A small network was trained on made-up records. Each row is its average activation on records with the value named, seen along a few directions.
Values that are neighbours, or in one group, have similar rows; names and order tell nothing.

Other fields vary at random and push rows far along two fixed directions, the same in every table; ignore that.

Values of M:
m5: [ 12 -22  22  19 -12  -2   7 -16 -16 -25  17  13  13 -14  -7 -10  31 -33
  19 -63]
m11: [  4 -13 -18  -4  -2   8   2  10   5  -6  11  -6   3   5  -1  -3 -27  -5
  -5   0]
m12: [  8 -16 -29   9 -15   8   4  30  11 -15  17   4 -12  15   9  -6 -47 -10
  -5  21]
m2: [  6  -1  38  17   5   0   2 -39  -7 -17   8  14   7  -9 -17 -16  49 -28
  16 -64]
m9: [-10  14  19   3   5  -9  -2 -24   6   2  -8   3  -1  -4  -5  -3  29   3
  -3  -2]
m1: [ -5   8  -5 -16  10   8  -8   0   5  10  -1 -16   7  -1  -9  11 -16  16
  -5  13]
m10: [-11  26  -7 -17  16 -10 -11  14   1  32 -26  -8 -20   8  11  15  -9  33
 -14  58]
m6: [  4  -7   0  15  -2   3   0  -4   8 -10   5  10 -11  10   8 -16   4 -19
   2 -24]
m4: [  1  -6   9  12  -7  -5   5  -6  -8  -9   5  14  -3  -2   7  -7  13 -11
   6 -14]
m8: [ -9  12  10 -14   2   3   4 -18  -4   4   0  -9  23  -8 -12  10  12  13
   0   4]
m13: [ -3   8 -23  -6  10  -1  -6  33   9  28 -23  -8 -25  16  15  13 -35  19
 -14  45]
m14: [  1   1  32  -1  -3 -15   3 -19 -20  -2  -9   1  25 -23  -7   2  54   1
  15 -23]
m3: [ 20 -32 -50  30 -21  23  13  41  27 -41  47  13 -16  30  11 -30 -86 -38
  -9   6]
m7: [-17  30   3 -46  14 -11 -13  -2 -16  50 -43 -27   8 -23  -3  38  28  59
  -3  43]
Each value of M is a pair of two hidden parts, and every pair occurs once (2 first parts, 7 second parts).
- Changing only the second part turns m10 into m3. m6 has the same second part as m10; what does that change turn m6 into? => m11
- Changing only the second part turns m12 into m9. m7 has the same second part as m12; what does that change turn m7 into? => m2
- Changing only the second part turns m4 into m14. m13 has the same second part as m4; what does that change turn m13 into? => m5

Values of L:
l12: [-19  41 -11 -27  34 -15 -23  21   8  59 -50 -24 -25   8  16  21  -8  56
 -21  67]
l5: [ 29 -42 -32  51 -19   6  11  36  23 -43  36  23 -23  32  17 -39 -54 -57
  -8 -16]
l8: [  5  -3  23  22   4   3   2 -34  -1 -19  15  23  -8   3  -4 -24  31 -29
   8 -48]
l7: [-14  26  31 -32   6 -19  -6 -23 -31  29 -33 -11  20 -28  -1  24  65  37
   9  14]
l6: [  5 -16   3  29  -2  -6   5   2   9 -16  11  18 -11  16  14 -17  -8 -30
  -3 -11]
l10: [ -1   3  13 -14   3   1  -2 -11 -12  -6  14 -11  34 -20 -17   5   6  12
   8  -3]
l14: [  4 -12  21  -3  -4  11   3 -32  -5 -21  20  -3  28 -16 -26  -1  20 -16
  11 -44]
l2: [-19  29  10  -5   4 -12  -5 -12   2  12 -12   5 -18   1   3   8  14  18
  -4  25]
l3: [  0  -8 -48  -8  -4  15   3  31  21   1  10 -10 -11  25   9   0 -65   2
 -19  32]
l4: [  5 -14  23   8 -16   0  13 -18 -17 -21  12   6  29 -21  -9  -3  31 -15
  15 -37]
l1: [ 12 -15 -26  17  -6  11  -2  26  20  -9   2  10 -27  24  11 -20 -31 -14
  -1  -3]
l9: [ -9   4  23 -16  -2  -5   0 -23 -16  10 -12 -12  23 -25  -9  22  40   8
  10 -24]
l11: [ -1  11 -41 -19   2   9   1  43  13  20  -9 -19  -4  11   5  14 -60  32
 -17  74]
l13: [  5  -3  10  -4  -2   2   0  -5 -15   3  -4   5  -6  -8  -8  10  18  -5
  13 -24]
The values of L form a 2 by 7 grid.
- What is the length, in steps, of the shortest route from l4 to l8? => 5
Each value of L is a pair of two hidden parts, and every pair occurs once (2 first parts, 7 second parts).
- Changing only the second part turns l12 into l9. l6 has the same second part as l12; what does that change turn l6 into? => l4
- Changing only the second part turns l11 into l2. l3 has the same second part as l11; what does that change turn l3 into? => l8
- Changing only the second part turns l14 into l1. l10 has the same second part as l14; what does that change turn l10 into? => l5
